A small network was shown many inputs. Here are its activations along a few directions, one row for each input.
Each table varies a few parts of the input and shows all the possible inputs, shuffled.
Descriptions start from the smaller parts, as in this example, which fits no table here: values(3) and (point or ring(9) or (line(4) and ring(8))).
Shared parts are said once, and a part with two or three values counts as separate values.
(in the rows, 128 means zero)

Other details of the inputs shift rows strongly along two fixed directions, in all tables alike. That doesn't count.

Rows:
row 1: [171 128 122 101 148 121 109 121 132 131 141 135 135 111 132 115]
row 2: [132  69 106 154 130  76 140 134 148 150  50  88 139 134 159 115]
row 3: [144  57  71 127 118 110 129 131 133 165 123 105 146 101 181  57]
row 4: [113 169 187 108 131 134 121 157 136  88  83 120 118 184  99 213]
row 5: [163  92  62 123 126 113  99  94 116 170 180 156 137  60 161  56]
row 6: [136 160 135  47 113 177  69 111 109  75 223 187 115 151 146 122]
row 7: [167  59  88 128 127  70  95 113 134 165  98 124 145  92 163  78]
row 8: [152 142  98 102 136 150 109 110 114 137 194 158 125  85 140 100]
row 9: [148 119 115 132 136 135 140 130 126 148 144 123 139  98 125 101]
row 10: [113 190 181 126 144 173 176 162 135  99 127 110 117 160  79 186]
row 11: [121  76  82 192 123  80 148 110 130 186  86 111 139  82 142  90]
row 12: [107 147 152 152 122 127 131 113 123 119 132 139 124 145 100 138]
row 13: [102 192 185 135 132 156 141 124 120  90 151 147 111 166  76 172]
row 14: [150 170 156  69 130 176  94 135 112 105 196 164 126 119 107 145]
row 15: [128 128 155 153 138  96 137 138 139 132  62 105 129 143 105 166]
row 16: [132 162 136 120 134 149 124 103 118 111 186 156 122 125 116 108]
row 17: [ 65 133 171 219 119 100 183 132 140 129  42  94 122 171  83 167]
row 18: [153 150 154 108 144 120 116 133 131 117 119 134 127 133 110 156]
row 19: [112 169 148 107 121 159 108 137 116 106 148 150 116 134 113 177]
row 20: [ 88 101 119 186 121 108 173 125 141 132  83  91 127 160 140 112]
row 21: [ 63 131 146 211 122 106 185 151 141 141  29  82 120 159 103 186]
row 22: [129 150 112 136 142 144 154 126 129 133 153 125 122 110 131 124]
row 23: [112 122 151 162 124 118 154 144 130 146  84 108 133 129  97 150]
row 24: [105 120 133 141 111 122 116 114 124 118 126 137 123 148 126 122]
row 25: [159  73  86 102 132  96 111 126 139 141 112 111 142 121 183  86]
row 26: [125 176 177  58 118 186  92 156 115  82 170 157 117 158 107 184]
row 27: [123 132 143  92 118 158 118 149 123 107 136 128 126 145 134 145]
row 28: [178  73  74 132 146  83 130 112 145 167 120 110 147  87 165  61]
row 29: [137  84 106 135 116 110 114 127 126 157 119 128 142  99 138  94]
row 30: [146 158 124  88 133 162 113 103 116 104 216 164 121 124 132  96]
row 31: [142 130  90  70 120 158  93 126 117 117 197 154 124 111 177 103]
row 32: [ 79 133 133 179 121 121 172 149 137 130  65  94 121 153 126 170]
Description of these inputs: line(4) and line(8).
The inputs of row 26 and row 3 match in every part but the line(8) part. If row 4 is changed in the same way as row 26 into row 3, which row does it become? -> row 25
Change only the line(4) part in row 18. List by row number the other rows that result. -> row 5, row 13, row 14
Change only the line(8) part in row 8. List by row number the other rows that result. -> row 5, row 11, row 19, row 21, row 22, row 31, row 32

Rows:
row 33: [128  89 104 135 116 105 142 137 133 154 114 113 139 123 137 104]
row 34: [141 120 146 191 149 104 155 124 126 165  90 117 137  91  82 120]
row 35: [103 127 146 175 125 121 133 123 136 117 104 123 119 156  98 143]
row 36: [125 177 190  64 112 162  90 139 121  75 162 161 122 171  96 184]
row 37: [129 101  84 113 103 125  83  81 106 143 194 177 134  88 160  62]
row 38: [174  91  93  78 126 115  83 104 126 127 169 145 140 121 175  56]
row 39: [120 116 120 166 131 124 141 126 137 121 114 118 124 140 127 109]
row 40: [ 95 157 162 164 135 165 176 166 136 121  96  88 127 153  94 168]
row 41: [167  80  62 179 148  99 154 111 145 178 133 112 141  64 137  61]
row 42: [103 154 167 130 134 128 136 154 139  89  67 107 115 187 118 198]
row 43: [ 85 140 129 181 127 120 164 115 129 121 108 116 117 154 132 122]
row 44: [195 146 149  60 145 130  79 113 113 129 184 166 139  96 115 108]
row 45: [118 170 177  69 113 158  76 146 121  79 130 159 117 162 112 206]
row 46: [101 135 158 132 132 132 161 164 143 110  54  92 120 165 127 192]
row 47: [109 172 127 169 146 138 180 115 135 134 136 121 118 122 104 145]
row 48: [ 72 147 131 179 111 132 174 129 121 141 111 116 118 139 110 149]
row 49: [123  81 119 152 128 100 171 141 145 146  73  85 137 138 148 104]
row 50: [153 104 108  77 120 115  57 116 122 114 148 158 126 127 165 119]
row 51: [ 96  97  97 185 123 109 182 114 131 153  96 100 128 122 151  90]
row 52: [141  71  97 138 130  99 150 138 137 169  98  86 150 113 165  75]
row 53: [170 118  94 113 134 118  95  78 100 165 196 172 136  58 140  59]
row 54: [155 121 114 152 156  94 172 126 155 148 103  95 140 116 116 117]
row 55: [144 138 127  79 124 178 107 134 120  99 186 153 122 123 139 118]
row 56: [ 84 145 174 178 115 135 148 144 132 112  89 121 123 158  75 179]
row 57: [156 105 123  83 118 114  79 107 124 118 165 152 135 138 148  95]
row 58: [155 145 124  38 131 168  73 151 118 110 170 143 130 123 164 145]
row 59: [174  78  59 139 148  75 126 120 148 171 103 110 143  73 167  93]
row 60: [124 182 157  49 117 176  86 163 117  83 160 159 112 154 119 212]
row 61: [ 84 129 121 178 124 133 179 132 124 150 106  95 129 128 135 118]
row 62: [101 146 134 133 117 134 115 100 117 109 168 155 115 146 132 120]
row 63: [173 177 170  58 144 146  74 136 111 112 150 162 125 110 110 173]
row 64: [ 99 136 132 158 115 146 156 150 128 133 118 119 121 135  97 154]
Describe the family of inputs behind these rows. -> line(4) and (values(2) or ring(6))
The inputs of row 55 and row 49 match in every part but the line(4) part. If row 64 is changed in the same way as row 55 into row 49, which row does it become? -> row 33
Which other rows agree with row 58 in the line(4) part? List them by row number. -> row 42, row 45, row 46, row 50, row 59, row 60, row 63

Rows:
row 65: [116 133 119 118 113 170 124 132 123 114 186 142 120 133 129 109]
row 66: [125  97  89 180 131  99 168 118 127 179 106 102 137  89 143  85]
row 67: [152 162 117  75 137 157 108 127 115 125 181 151 124 102 144 133]
row 68: [108 155 127 138 130 145 162 156 130 140 107 104 128 123 122 173]
row 69: [ 95 148 195 117 118 143 135 162 130  93  79 110 121 192 106 192]
row 70: [120 190 196  74 130 190 141 191 124  93 123 118 126 161  89 220]
row 71: [156 205 181  45 143 165  79 127 123  69 184 165 113 162 106 181]
row 72: [134  57 101 156 121  97 146 153 150 153  67  83 142 129 154  95]
row 73: [132 140 131  71 117 163  84 152 121  93 151 148 120 141 151 160]
row 74: [142  51  60 150 123  86 129 133 148 165  93  95 140 105 184  75]
row 75: [ 88 180 157 129 133 162 154 161 143  86 106 110 109 180 110 208]
row 76: [108  86  93 200 134  94 191 124 146 159  83  86 131 124 141  94]
row 77: [181 144  97  53 130 151  48 110 110 127 218 197 126  65 139 123]
row 78: [131 123 116  70  98 155  66  92  94 113 225 192 127 113 151  75]
row 79: [201  86  96  69 140 115  80 107 128 133 174 146 148  97 163  52]
row 80: [112 216 182  98 151 172 152 147 139  69 141 129 107 186  97 205]
row 81: [ 89 164 174 200 129 134 172 142 130 136  96 118 120 130  49 183]
row 82: [138 145 117  47 109 146  54 105 106  97 197 183 120 126 165 123]
row 83: [104 136 126 161 121 149 170 143 121 155 136 110 133 110 108 122]
row 84: [182 102  92  89 131 117  70 116 120 154 161 165 140  61 143 106]
row 85: [102 113 112 140 119 112 125 117 129 131 108 124 122 139 160 127]
row 86: [ 81 185 179 140 117 149 137 138 122  90 116 143 108 175  84 202]
row 87: [127 117 158  88 109 127  94 138 121 107 117 135 130 157 131 145]
row 88: [119 157 155 115 140 142 155 156 143  95 107 105 118 169 117 178]
row 89: [107 139 137 152 126 152 168 127 132 119 146 119 124 144 108 116]
row 90: [107 173 167 162 141 129 160 120 136 109 109 118 117 161  87 164]
row 91: [161 185 140  65 146 165  83 123 110 105 194 171 117 106 124 152]
row 92: [152  82 124 160 132  91 124 139 136 171  69 114 142  87 104 130]
row 93: [ 97 127 133 200 129 121 195 133 126 164  96  94 132 118 100 115]
row 94: [ 88 165 164 121 112 172 124 119 112 100 169 151 117 158 112 143]
row 95: [124 145 111 101 121 166 118 133 126 106 176 142 115 136 145 128]
row 96: [122  58  66 158 104 123 117 108 120 164 152 135 137  87 166  40]
row 97: [169  53  61 140 139  72 135 108 146 174 110 105 147  94 185  43]
row 98: [ 92 146 164 130 120 127 136 146 135 104  83 110 120 174 129 184]
row 99: [128 234 190  67 154 186 118 137 127  52 178 153 104 175  95 207]
row 100: [ 93 116 142 213 124  94 173 114 136 150  85 109 131 138  87 119]
row 101: [130  65  71 166 112  69 109 102 131 167  97 128 139 101 164  82]
row 102: [133  52 115 163 107  68 118 127 135 161  63 107 148 127 137  96]
row 103: [143 117 144 107 131 133 141 153 142 112 112 109 131 152 126 131]
row 104: [117 101 116 204 137  98 181 105 138 155 104 101 138 114 118  76]
row 105: [151  73 124 174 137  68 145 121 147 159  59  90 148 129 123  90]
row 106: [142 107 137 130 135 116 151 152 132 152  86  97 140 117 124 126]
row 107: [ 93 126 117 190 128 123 193 147 133 165  81  85 131 117 117 142]
row 108: [162 106 105 123 148  99 123 113 139 136 122 118 136 114 153  95]
row 109: [116 139 154 183 150 100 172 145 139 147  43  87 126 131 102 170]
row 110: [125 139 134 159 137 135 142 115 113 147 150 134 129 103 104 105]
row 111: [137  96 103 159 137  94 161 138 137 170  73  90 140 100 146 115]
row 112: [135  55  52 138 109  99 102  85 114 169 152 141 140  83 195  32]
row 113: [154  85 126 158 143  90 139 133 132 168  69  99 144  99 125 102]
row 114: [100 140 144 209 147 104 200 124 147 130  69  87 124 149 103 141]
row 115: [168  94  86  37 105 119  36 100 106 126 195 178 137  99 194  74]
row 116: [145  84  71  87 103 118  67  81 104 141 193 174 135  91 186  46]
row 117: [172 106  97  48 110 123  35 106 110 121 193 184 133 104 171  95]
row 118: [111 194 152  58 114 210  83 143 107  67 207 177 105 153 125 177]
row 119: [ 71 123 153 218 108 106 174 126 131 140  72 110 127 152  86 140]
row 120: [121 146 142 163 145 103 150 117 141 124  91 111 125 145 109 151]
row 121: [119 139 179 148 146 122 181 161 153 110  60  83 128 180  96 165]
row 122: [117 165 148 136 143 145 164 127 136 105 137 122 118 156 112 147]
row 123: [178 102 110  21 109 173  34 138 112 101 206 176 135 111 173  99]
row 124: [160 111  86 129 138 119 109  97 110 162 167 148 134  71 150  71]
row 125: [103 213 205 126 135 175 144 127 122  77 161 146 113 176  60 184]
row 126: [133 110 103 173 131 103 136 114 128 167 113 131 130  77 111 118]
row 127: [168 124 145  61 125 128  65 120 117 112 166 164 133 133 125 122]
row 128: [133 154 137 109 128 136 100 108 117 111 168 162 118 133 114 135]
row 129: [116 122 126 167 134 127 174 113 138 138 134 116 130 133 119  91]
row 130: [126 182 183  96 136 138 105 140 129  88 126 144 115 172  93 202]
row 131: [ 91 118 114 161 122 125 142 144 137 127  80 108 121 142 141 157]
row 132: [163 119  89  68 126 147  97 141 120 145 170 139 141  83 163 112]
row 133: [100 132 128 169 139 117 185 143 150 123  79  88 121 155 123 155]
row 134: [141 107 100 134 131  92 104 102 129 144 129 139 131 113 142 107]
Describe the family of inputs behind these rows. -> line(5) and (line(4) or ring(10))
The inputs of row 95 and row 65 match in every part but the line(5) part. If row 116 is changed in the same way as row 95 into row 65, which row does it become? -> row 78
The inputs of row 79 and row 114 match in every part but the line(5) part. If row 127 is changed in the same way as row 79 into row 114, which row does it become? -> row 128
A walk changes only the line(5) part. It starts at row 92 and steps to row 84. List the rest of the walk in order. -> row 77, row 126, row 81
A walk changes only the line(4) part. It starts at row 77 and steps to row 91. List the rest of the walk in order. -> row 67, row 68
Change only the line(5) part in row 120. List by row number the other rows that result. -> row 71, row 90, row 105, row 125
